A small network was shown many inputs. Here are its activations along a few directions, one row for each input.
Each table varies a few parts of the input and shows all the possible inputs, shuffled.
A made-up example of a description, with smaller parts first: one of 4 places along a line, together with either a single point or one of 11 places around a ring or (one of 3 separate values, together with one of 5 places around a ring).
Shared parts are said once, and a part with two or three values counts as separate values.
In the rows, zero is written as 128.

Other details of the inputs vary at random and push rows far along two fixed directions, the same in every table; ignore that.

A family of inputs:
r1: [147 107 108 101 143 117  96 109 132 116 140 117 119]
r2: [ 96 130 113 128 115 188 148 146 150  66 141 107 149]
r3: [ 93  88  92 141 131 130  87 105 142  96 128 103 131]
r4: [117 125 120 123 131 152 144 114 148  85 121 102 154]
r5: [148 145 133 126 133  87 108 134 103 175 120 136 132]
r6: [100  82  90 128 142  99  74 119 161 122 141  90 129]
r7: [177  93 129 126 138  17  83 108 112 215 114 128 115]
r8: [149 142 155 119 131  89 148 131 126 142 109 135 151]
r9: [135 123 148 130 136  96 154 118 123 142 118 115 120]
r10: [151 121 144 124 129 122 138 111 130 131 129 142 105]
r11: [106 163 127 153  96 176 151 139 110 130 119 138 116]
r12: [152 112 116 101 143 105 113 144 136 110 128 111 154]
r13: [184 136 127 107 117  72 114 131 130 170 127 122 137]
r14: [141 101 121 105 165  92 113 112 138  98 128 133 133]
r15: [123  70  77 117 148  61  66  98 147 114 132  88 126]
r16: [143 171 142 147  97 156 150 135 103 150 124 146 135]
r17: [147 119 127 115 144 128 110 134 123 132 135 153 118]
r18: [112 158 138 141 115 141 140 142 109 163 132 138 118]
r19: [ 96  95 107 153 130 140 115 128 126 107 117 132 127]
r20: [154 130 145 116 135 108 131 134 143 149 135 120 146]
r21: [142 101 140 147 128  92 107 131 109 175 105 147 121]
r22: [109 121 112 134 128 155 139 134 139 105 125 104 118]
r23: [108 172 169 152 103 166 190 136 138 134 113 154 131]
r24: [128 110  74 100 154  94  74 129 124 107 133  97 151]
r25: [124 133 152 132 141 117 140 114 136 113 123 146 118]
r26: [133 121 144 127 142 114 144  95 135 118 132 141 113]
r27: [135 138 144 125 118 122 158 122 138 120 118 122 142]
r28: [139  92 115 107 166 112  98 109 143  98 155 108 136]
r29: [108 156 114 133 110 168 132 133 129 114 148 122 158]
r30: [109 148 132 141 112 158 147 158 128 139 126 130 113]
r31: [188 145 120 106 125  65  97 118 107 175 124 124 149]
r32: [124 116  82 110 130 149 102 126 155  83 142  84 157]
r33: [108 132 110 122 119 163 113 112 123  99 151 130 121]
r34: [130 128 149 128 140  95 145 137 125 136 112 125 128]
r35: [177 119 156 109 157  17 121 121 129 199 115 129 119]
r36: [103 133 117 117 127 157 104 111 128 107 155 130 131]
r37: [ 77 116  76 127 121 184 133 130 144  68 157  86 129]
r38: [ 94 115 104 122 144 175 106 113 161  79 172 105 128]
r39: [ 66 111 107 166 105 201 133 124 139  90 133 115 119]
r40: [ 99 143 170 188  94 161 161 139 104 156 106 175 107]
r41: [130 110  90  94 144 119  86 136 152  85 155  76 165]
r42: [166  98 120  99 161  61  98  90 142 126 124 121 124]
r43: [158 161 173 140 117 109 127 131  96 186 121 184 114]
r44: [ 91  97 109 153 131 136 103 133 144 110 131 108 129]
r45: [136 131 121 116 139 130 102 127 105 118 134 150 136]
r46: [126 142 166 140 130 125 171 145 110 144  94 150 125]
r47: [125 163 178 151 102 182 166 139 109 153 124 186 103]
r48: [129 147 142 144 101 177 168 138 136 113 117 127 129]
r49: [167 161 165 130 106 116 147 151 121 192 126 155 127]
r50: [122 143 120 130 106 173 147 158 123 101 127 137 142]
r51: [143 125 154 120 144  85 135  99 138 146 134 144 119]
r52: [145 154 149 143 108 127 153 147 106 178 109 148 101]
r53: [ 99 158 141 150  99 217 149 120 107 108 134 165 115]
r54: [ 85 117 100 113 134 178 146 134 148  45 130 105 165]
r55: [161 154 137 117 120 115 122 139  91 163 118 151 149]
r56: [ 91 148 160 156 109 209 182 129 136 105 143 163  98]
r57: [139 137 154 134 130 110 152 142 119 172 123 137 114]
r58: [ 98 130  74 110 138 152  86 133 151  60 152  77 171]
r59: [133 114 145 148 128  81 115 114 120 192 121 151 112]
r60: [116 156 155 144  99 190 164 130 114 129 129 169  95]
r61: [113 134 134 138 114 154 165 139 124 127 117 128 107]
r62: [135  91 110 107 159 122 107 122 133  85 145 120 132]
r63: [125 162 134 150 108 147 144 137  98 156 121 140 119]
r64: [117 154 158 153 117 153 168 153 117 146 109 149 110]
r65: [118  94  97 100 153  98 112 110 150 100 122  84 138]
r66: [137  99 110 109 153 120 102 103 137  89 138 109 125]
r67: [173 120 145 112 144  65 134 148 113 182 104 140 115]
r68: [129 118 108 111 134 113 110 152 127 125 122 115 127]
r69: [108 158 146 144 113 162 155 152 124 161 123 138 104]
r70: [174 119 121 111 137  91 119 125 142 135 131 100 144]
Description of these inputs: one of 5 places around a ring, together with either one of 2 separate values or (one of 3 separate values, together with one of 4 places along a line).
Q: The inputs of r8 and r27 match in every part but the place on the ring of 5. If r64 is changed in the same way as r8 into r27, which row does it become?
A: r61
Q: The inputs of r45 and r43 match in every part but the place on the ring of 5. If r14 is changed in the same way as r45 into r43, which row does it become?
A: r25
Q: Which other rows does r1 become when the choice among 3 separate values takes its other values? List them by row number.
A: r32, r52
Q: Which other rows does r1 become when the place on the ring of 5 takes its other values? List them by row number.
A: r17, r38, r47, r60

A family of inputs:
r71: [165 118 157 134 131  58 131 120 121 196 106 136 116]
r72: [ 87 139 111 152 107 196 126 144 121 110 143 130 123]
r73: [133  85  91 101 166  74  80 102 143  98 133  97 142]
r74: [165 145 178 151 117  77 141 149  82 227  85 181 102]
r75: [175  79 109  78 183  22  64 102 134 132 133 106 137]
r76: [106 178 170 168  79 213 181 133 111 136 124 185 103]
r77: [ 95 108  73 117 134 152  81 115 142  75 159  86 147]
r78: [154 143 148 116 126 123 124 117 117 152 138 155 115]
r79: [132 149 175 168 101 132 175 152 108 196  98 161  97]
r80: [ 85 127 119 154 117 174 142 128 125  95 121 134 125]
r81: [ 81 102 103 125 141 169 137 116 169  55 150  93 128]
r82: [127 176 119 122 101 174 161 166 129 114 131 112 165]
r83: [127 145 109  94 134 180 145 141 149  52 147 105 164]
r84: [159  98 129 113 157  50 104 108 142 154 125 111 128]
Q: Describe the family of inputs behind these rows.
A: either one of 2 separate values or (one of 3 separate values, together with one of 4 places along a line)
Q: List by row number the other inputs of the same sort as r82.
A: r83

A family of inputs:
r85: [120  94 115 126 148  99 114 107 143 102 123 108 134]
r86: [171  89 112  78 177  36  81 116 145 121 133  99 149]
r87: [167 114 155 131 144  46 121 119 119 202 111 134 103]
r88: [110 129  84 119 126 143 118 157 130 106 129  80 160]
r89: [176 126 130 101 149  74  90 123 113 152 137 138 133]
r90: [104 151 108 122 110 197 138 126 136  76 154 118 135]
r91: [ 88 119 111 116 142 172 144 127 153  51 139 109 139]
r92: [107 155 186 187  96 178 193 145 114 170 103 175  86]
r93: [188 121 136  85 155  50 119 116 141 154 128 112 140]
r94: [175 146 138 110 121 103 117 127 119 161 136 141 132]
r95: [110 127  86 126 125 152 119 163 133 105 131  88 160]
r96: [150 135 146 118 125 117 156 124 141 135 126 130 139]
r97: [111 109 123 134 140 130 137 114 135 106 115 128 118]
r98: [107 187 157 160  79 229 183 138 121 117 130 166 122]
r99: [ 97  70  79 116 158 129  97 111 159  54 140  82 134]
r100: [127 113 123 111 148 114 131 121 145  98 134 118 143]
r101: [109  98 115 134 149 109 112 114 146 118 130  96 126]
r102: [128 158 168 163  93 137 150 136  96 199 115 180  93]
r103: [105 180 186 163  83 227 224 155 127 121 111 175 111]
r104: [ 88 125  84 119 139 183 106 117 145  49 158 103 151]
r105: [170 119 142 114 134  55  96 114  98 194 115 154 112]
r106: [155 127 141 132 125  59  94 118 113 201 122 141 113]
r107: [160 124 143 137 124  70  99 127 110 204 124 150 108]
r108: [ 61  87  62 124 137 190  87 117 152  33 159  87 137]
r109: [124 112 116 126 134 118  96 112 122 127 127 126 128]
r110: [139 188 187 155  96 173 178 144  87 171 111 198 103]
r111: [108 155 123 150  96 166 155 165 116 127 116 120 149]
Q: The inputs of r91 and r86 match in every part but one. If r102 is changed in the same way as r91 into r86, which row does it become?
A: r107
Q: Describe the family of inputs behind these rows.
A: one of 3 separate values, together with either a single point or (one of 2 separate values, together with one of 4 places along a line)
Q: Which other rows does r96 become when the choice among 3 separate values takes its other values? List them by row number.
A: r93, r103
Q: A walk changes only the place on the line of 4. It starts at r98 and steps to r104. List the rest of the walk in order.
A: r109, r106
